These are the activations of a small neural network, seen along a few directions. Each row is one input.
In each table, some parts of the input vary, and every possible input appears once, in random order.
Descriptions start from the smaller parts, as in this example, which fits no table here: one of 4 places along a line, together with either a single point or one of 9 places along a line or (one of 2 separate values, together with one of 8 places around a ring).
Shared parts are said once, and a part with two or three values counts as separate values.

A family of inputs:
row 1: [ 4.77  0.45  0.73 -2.75  4.05 -2.13 -1.43  4.49  0.87  2.33 -0.99 -2.49]
row 2: [-1.75  0.49 -0.66  4.58 -2.79  3.56  1.61 -3.19 -0.43 -3.58  2.35  2.92]
row 3: [-0.96  0.63 -4.65 -3.12  5.93 -2.73 -0.84 -1.94 -2.45 -1.38  1.61  1.85]
row 4: [-3.78 -0.03 -6.58 -0.71 -0.64  1.88  0.29 -3.99  0.84 -1.14  1.52  3.54]
row 5: [ 1.66 -2.39  5.78 -0.47 -0.93 -2.91  0.08  3.18  2.23  1.66 -3.15 -3.13]
row 6: [-0.91  0.91  5.38  2.03 -5.16  2.08 -0.15  3.40 -0.86  1.31 -2.36 -1.42]
row 7: [ 1.56  2.48 -1.00 -5.55  4.81 -0.42 -2.49 -0.54  0.45  3.72  1.20  2.29]
row 8: [-0.35  2.03  3.03  1.64 -2.54  7.02  1.24 -0.62  0.78  1.46  0.04  3.05]
row 9: [-2.70  2.38 -2.55 -1.86  1.03  5.09  0.08 -2.03  2.74  4.30 -0.38  2.95]
row 10: [ 0.52 -4.83  1.81  0.93 -2.26 -5.57  1.22 -0.05 -0.08 -3.14 -0.36 -4.23]
row 11: [-1.93 -0.96  1.67  5.35 -5.27 -0.88  0.29  0.16 -2.38 -3.29  0.29 -2.39]
row 12: [ 3.87 -1.17 -2.96 -0.06  3.78 -4.99  0.09  1.13 -1.70 -2.26  0.22 -2.96]
Describe the family of inputs behind these rows.
> one of 2 separate values, together with one of 6 places around a ring
The inputs of row 11 and row 6 match in every part but the choice among 2 separate values. If row 12 is changed in the same way as row 11 into row 6, which row does it become?
> row 1
Which other rows does row 7 become when the choice among 2 separate values takes its other values? List them by row number.
> row 3

A family of inputs:
row 13: [ 3.58 -1.71 -0.52 -0.03  0.27 -4.53  0.52  3.52  1.32 -0.14 -1.96 -5.24]
row 14: [-0.19 -0.24  2.51  5.09 -3.73  0.21  0.08  1.86 -4.05 -4.07  1.22 -1.82]
row 15: [ 1.23 -0.52 -3.87 -3.48  6.27  1.61  0.10 -3.05  1.90  0.57  2.10  3.79]
row 16: [ 0.74  3.22 -5.85 -1.37  4.59  0.39 -1.90 -1.78 -3.34 -2.08  3.41  4.13]
row 17: [-1.04  4.17  2.54 -1.66 -2.37  5.69 -0.24 -0.53  1.02  4.02 -0.13  3.06]
row 18: [ 0.88  4.74 -1.02 -5.59  4.63  1.77 -2.55 -0.10  1.10  5.04  0.88  3.73]
row 19: [-1.48  1.20 -3.52  1.63 -2.49  4.76  1.38 -1.46  2.21  1.12 -0.38  1.31]
row 20: [-1.18 -0.43 -0.08  0.89 -0.44  4.82  2.74 -3.32  2.08 -1.03  1.18  3.43]
row 21: [ 4.03 -0.46  0.61  1.35  0.55 -5.15 -0.62  2.24 -4.37 -3.82  1.12 -3.59]
row 22: [-3.32 -0.30 -5.62 -3.28  4.45 -1.94 -2.03 -3.71 -0.22  1.83 -0.03  3.32]
row 23: [-4.27 -3.33  3.06  3.27 -4.08 -2.43 -0.14  0.15 -0.24 -1.22 -2.19 -1.91]
row 24: [ 4.27 -3.89  2.81 -0.84  2.13 -4.12  1.60  1.15  0.92 -1.76 -0.47 -3.57]
row 25: [-1.37  2.86 -2.28  3.03 -2.19  3.96  0.46 -2.63 -3.32 -3.07  2.73  3.26]
row 26: [-0.07 -3.46  4.75  2.91 -2.10  1.09  2.40  1.11  1.25 -2.27 -0.43 -1.50]
row 27: [ 0.53  1.64 -7.06 -2.62  4.29  0.97 -0.92 -0.65  2.22  2.29  0.57  2.22]
row 28: [-0.19 -3.61  1.10 -0.55  0.17 -7.91 -0.63  0.58 -0.64 -0.83 -2.27 -3.64]
row 29: [-5.46 -0.49 -1.92  1.16 -2.38  1.51  0.25 -4.44  0.13  0.35 -0.79  2.74]
row 30: [-0.10  1.04  7.35  0.01 -3.99  1.96 -0.50  3.92  0.31  2.65 -1.40 -2.10]
row 31: [ 3.95  1.13  5.63 -3.62  0.46 -3.55 -1.10  4.00  0.14  2.91 -1.22 -4.11]
row 32: [-0.53 -1.56  1.36  3.71 -4.03  0.89  1.11  3.17  1.59 -0.47 -1.96 -3.49]
Describe the family of inputs behind these rows.
> one of 4 places along a line, together with one of 5 separate values
The inputs of row 17 and row 19 match in every part but the choice among 5 separate values. If row 18 is changed in the same way as row 17 into row 19, which row does it become?
> row 27
Which other rows does row 14 become when the choice among 5 separate values takes its other values? List them by row number.
> row 23, row 26, row 30, row 32
